A small network was trained on invented records. Each row is its activation on one of them, seen along a few directions.
After each row come some of the record's fields: M, W, V, T.
Not every record has every field; a missing one is left out.
Other fields move the rows too, some of them a lot.
(in the rows, 500 means zero)
Strong random noise was added to every row along 13 fixed directions; ignore it. To show where, here is one row again and again, with new noise each time:
[511 591 361 511 281 544 424 225 472 414 432 592 519 757 619 554 271 354
 390 517 386 508 574 663 525 627 316]
[578 648 619 594 638 438 384 501 435 587 701 444 388 466 598 497 593 441
 504 449 467 454 479 429 334 600 671]
[578 725 596 466 306 517 478 620 426 433 734 446 535 481 564 307 301 578
 432 492 529 403 563 604 474 575 432]
[509 409 638 422 420 508 513 472 564 556 623 420 556 592 485 480 746 400
 605 554 591 610 558 715 729 556 379]
[574 555 337 436 563 444 416 418 482 552 681 548 633 546 659 540 577 559
 233 579 430 291 427 620 526 386 338]
[470 444 472 690 481 519 473 359 433 576 606 496 388 673 669 429 510 367
 673 465 686 660 551 513 455 702 551]
[542 523 678 453 689 511 523 519 388 501 374 532 305 555 648 490 457 356
 656 612 400 548 517 682 314 795 585]
[591 757 661 464 431 487 365 459 599 558 457 370 476 404 491 311 522 644
 474 566 249 277 500 582 450 632 651]
[337 281 448 543 343 451 415 350 700 544 280 387 473 476 534 432 838 548
 725 416 382 636 464 296 848 339 643]
[539 666 590 563 406 491 449 462 561 543 667 374 623 578 466 570 423 462
 441 469 631 301 499 544 299 733 555]
[555 687 639 458 659 441 381 356 322 467 449 488 313 458 504 678 405 375
 543 422 214 474 531 592 425 648 585]
[514 499 561 612 363 521 420 454 619 560 637 442 500 618 503 529 587 362
 523 440 573 527 521 431 395 618 585]
[534 646 537 604 565 609 464 296 458 561 545 369 433 647 320 431 577 514
 505 532 622 619 650 668 637 603 289]
[400 749 258 605 548 529 437 237 484 427 423 414 552 648 635 495 250 760
 372 407 619 345 504 409 580 492 395]
[490 517 351 360 667 448 475 494 397 436 523 602 513 488 770 644 296 608
 379 485 386 263 397 584 411 465 466]

[523 542 491 595 431 499 375 280 623 586 463 364 520 501 389 452 582 550
 503 472 373 426 501 401 508 498 637]  M=m1, W=w2, V=v2, T=t1
[388 508 465 575 640 453 637 579 274 435 362 387 474 479 552 431 439 562
 618 536 698 561 482 454 517 566 422]  M=m2, W=w2, V=v2
[579 590 412 467 358 405 477 466 386 458 662 634 649 540 678 476 404 402
 335 543 460 390 471 567 465 490 407]  M=m1, W=w1, V=v2
[545 341 272 612 359 469 514 488 349 537 605 534 618 496 449 401 600 431
 356 632 547 510 488 522 535 371 283]  M=m2, W=w1, V=v2, T=t1
[472 284 313 462 671 409 499 349 379 549 308 543 519 468 491 711 688 432
 457 600 335 480 404 596 635 398 377]  M=m2, W=w2, V=v2, T=t1
[568 512 702 497 573 531 501 581 441 478 835 533 356 567 476 593 562 288
 556 372 603 762 598 451 478 464 484]  M=m1, W=w2, V=v2
[435 601 581 498 553 535 456 474 632 516 475 492 430 498 625 452 491 632
 639 408 567 418 469 463 513 626 711]  M=m1, W=w1, V=v2
[522 409 459 630 520 588 543 456 642 585 477 478 503 658 406 496 552 459
 479 524 686 635 568 465 436 516 438]  M=m1, W=w1, V=v1, T=t1
[471 715 693 445 381 473 498 404 577 441 467 398 551 581 719 308 446 544
 662 515 572 487 535 545 665 678 602]  M=m1, W=w1, V=v2
[436 582 352 558 627 492 459 510 414 500 473 504 448 354 537 467 385 778
 485 416 511 301 434 429 451 456 577]  M=m2, W=w1, V=v2
[505 488 676 425 612 447 476 454 560 539 293 422 436 380 441 573 534 509
 681 484 309 457 484 540 519 593 718]  M=m1, W=w1, V=v1, T=t1
[551 774 470 498 546 402 516 434 141 413 374 646 432 485 671 258 396 440
 434 689 348 608 578 700 618 565 321]  M=m2, W=w1, V=v1
[583 399 462 581 138 491 410 444 551 576 671 540 518 477 461 422 396 410
 530 407 377 535 554 517 511 478 580]  M=m1, W=w2, V=v1, T=t1
[528 492 516 549 557 414 465 385 402 534 607 558 426 587 715 570 429 360
 582 409 529 613 520 546 506 586 562]  M=m1, W=w1, V=v1, T=t1
[547 538 461 412 551 550 532 649 392 387 640 596 464 560 599 461 359 501
 335 575 506 479 504 562 377 453 309]  M=m2, W=w2, V=v2
[614 536 494 570 587 691 446 466 694 614 737 472 464 758 568 450 441 604
 339 561 667 435 539 619 297 616 436]  M=m2, W=w2, V=v2, T=t1
[448 271 317 568 309 525 450 618 447 490 764 608 400 424 635 350 400 579
 569 373 527 543 476 364 450 351 557]  M=m2, W=w2, V=v2
[412 618 440 438 533 514 533 484 261 343 519 483 430 395 408 567 261 624
 529 313 530 575 575 567 758 378 287]  M=m1, W=w2, V=v1
[489 638 229 578 367 554 392 366 658 422 541 516 595 615 566 483 390 692
 186 393 450 408 477 252 568 217 418]  M=m1, W=w2, V=v2, T=t1
[431 657 431 439 675 455 533 479 342 430 510 393 544 350 432 665 170 768
 492 313 587 294 476 543 563 477 462]  M=m1, W=w2, V=v1, T=t1
[385 333 459 461 584 534 555 520 632 520 501 528 556 559 597 486 605 586
 638 537 720 450 445 519 505 566 567]  M=m2, W=w1, V=v2
[500 356 316 590 457 557 498 453 577 622 608 581 527 599 663 417 417 544
 498 592 624 356 444 585 286 646 560]  M=m2, W=w2, V=v2
[498 400 449 553 520 497 468 470 441 637 542 395 508 455 527 391 607 583
 553 630 543 352 413 722 478 662 490]  M=m2, W=w2, V=v2, T=t1
[464 557 552 397 624 454 579 645 330 386 425 539 431 314 559 391 391 625
 626 494 478 505 491 456 539 430 559]  M=m1, W=w1, V=v2
[455 612 478 488 430 352 424 446 457 470 395 467 562 326 549 426 535 579
 542 509 335 335 421 366 531 485 693]  M=m2, W=w1, V=v2
[426 430 622 312 733 553 502 597 554 478 153 466 304 269 290 562 660 650
 644 501 218 517 484 558 651 419 555]  M=m2, W=w2, V=v1
[467 438 492 547 395 513 603 575 599 520 142 330 691 540 229 413 785 405
 385 804 516 461 447 457 446 537 329]  M=m2, W=w2, V=v2
[512 339 374 542 562 597 428 448 614 636 608 521 417 399 469 458 387 726
 580 390 509 378 489 493 367 452 672]  M=m1, W=w1, V=v1, T=t1
[388 577 519 364 400 535 599 545 566 376 390 393 608 487 424 492 388 724
 537 453 593 484 566 601 823 423 332]  M=m2, W=w2, V=v1
[496 433 419 406 614 399 569 614 373 501 424 602 471 336 722 403 484 651
 549 553 382 441 410 515 572 374 552]  M=m1, W=w2, V=v2
[442 523 434 504 588 525 431 453 525 482 296 590 312 535 668 400 623 528
 525 567 351 559 443 459 555 519 558]  M=m2, W=w2, V=v2
[430 732 612 530 550 491 499 487 482 455 593 299 470 462 568 426 343 771
 627 309 674 455 530 452 674 530 592]  M=m1, W=w2, V=v2, T=t1
[485 387 443 592 484 610 423 520 669 552 431 455 306 566 549 342 654 628
 508 472 413 700 528 307 641 289 515]  M=m2, W=w2, V=v2, T=t2
[546 406 349 438 404 560 420 319 709 615 488 557 602 554 567 239 757 638
 414 698 390 416 479 653 704 364 388]  M=m1, W=w1, V=v2
[610 369 486 510 525 457 461 374 594 720 795 601 549 628 726 516 702 401
 507 551 548 508 490 706 544 538 526]  M=m1, W=w2, V=v2
[404 526 329 508 453 464 504 386 366 392 406 527 490 491 639 379 357 593
 527 498 472 484 469 445 608 437 443]  M=m1, W=w2, V=v2

Which values does each new row have?
[547 611 687 324 382 555 455 684 559 318 501 653 287 585 816 384 390 416
 527 471 279 661 547 480 533 501 561]  M=m2, W=w2, V=v2
[506 358 391 453 402 406 418 464 539 599 725 555 552 347 490 668 569 555
 481 326 371 442 478 531 682 275 541]  M=m2, W=w2, V=v1
[405 562 732 391 423 464 627 505 556 416 457 368 654 568 358 717 505 437
 664 376 733 593 578 559 742 591 441]  M=m1, W=w1, V=v2
[571 588 500 500 579 555 351 494 693 640 550 541 427 384 497 333 711 698
 422 527 339 333 445 475 481 423 655]  M=m1, W=w1, V=v2
[510 501 531 246 723 454 515 446 558 536 571 514 592 502 672 731 400 654
 460 491 465 285 439 790 584 552 479]  M=m2, W=w2, V=v1, T=t1
[416 486 727 401 525 332 620 655 507 464 444 382 698 412 508 605 643 413
 680 546 662 415 416 448 463 645 674]  M=m2, W=w1, V=v2
[455 265 331 787 394 428 491 614 259 615 578 507 414 220 306 453 465 411
 633 378 543 512 438 270 195 504 676]  M=m1, W=w2, V=v1
[455 785 617 260 607 383 580 538 122 168 418 544 465 541 680 579 302 374
 448 542 416 594 530 640 731 526 227]  M=m2, W=w2, V=v2
[388 472 422 418 519 498 572 568 428 412 367 588 444 418 643 450 237 671
 609 465 463 452 481 548 513 524 549]  M=m2, W=w2, V=v1
[550 522 473 535 636 536 466 398 536 526 432 574 417 598 671 407 524 510
 488 569 452 539 502 467 474 499 543]  M=m1, W=w1, V=v2, T=t1
[522 351 468 492 803 382 545 431 268 663 532 481 462 456 703 554 542 517
 633 616 525 403 419 774 466 663 533]  M=m2, W=w2, V=v2, T=t1
[462 617 392 530 629 427 469 323 238 510 326 517 380 392 631 326 470 623
 595 562 353 470 475 635 674 548 479]  M=m1, W=w2, V=v2
[534 544 435 334 567 529 420 669 620 467 540 635 445 404 726 466 437 690
 317 514 276 308 421 470 446 335 559]  M=m2, W=w2, V=v1
[509 734 484 680 415 497 447 313 411 491 497 483 435 635 551 433 362 436
 509 483 560 537 563 506 433 725 522]  M=m2, W=w2, V=v2
[507 512 548 407 416 494 434 370 840 580 643 375 769 569 400 651 656 597
 409 455 586 260 470 520 569 457 519]  M=m1, W=w1, V=v2
[571 580 591 516 572 481 372 529 669 617 284 439 487 301 289 383 853 552
 397 644 180 300 397 373 347 464 685]  M=m1, W=w1, V=v2
[455 721 523 645 353 457 443 350 550 499 389 429 606 522 319 493 548 421
 474 466 553 453 519 378 473 623 577]  M=m1, W=w1, V=v1
[542 655 521 505 598 451 523 496 506 437 269 607 439 616 678 511 448 354
 347 615 347 554 486 407 338 548 519]  M=m1, W=w2, V=v1
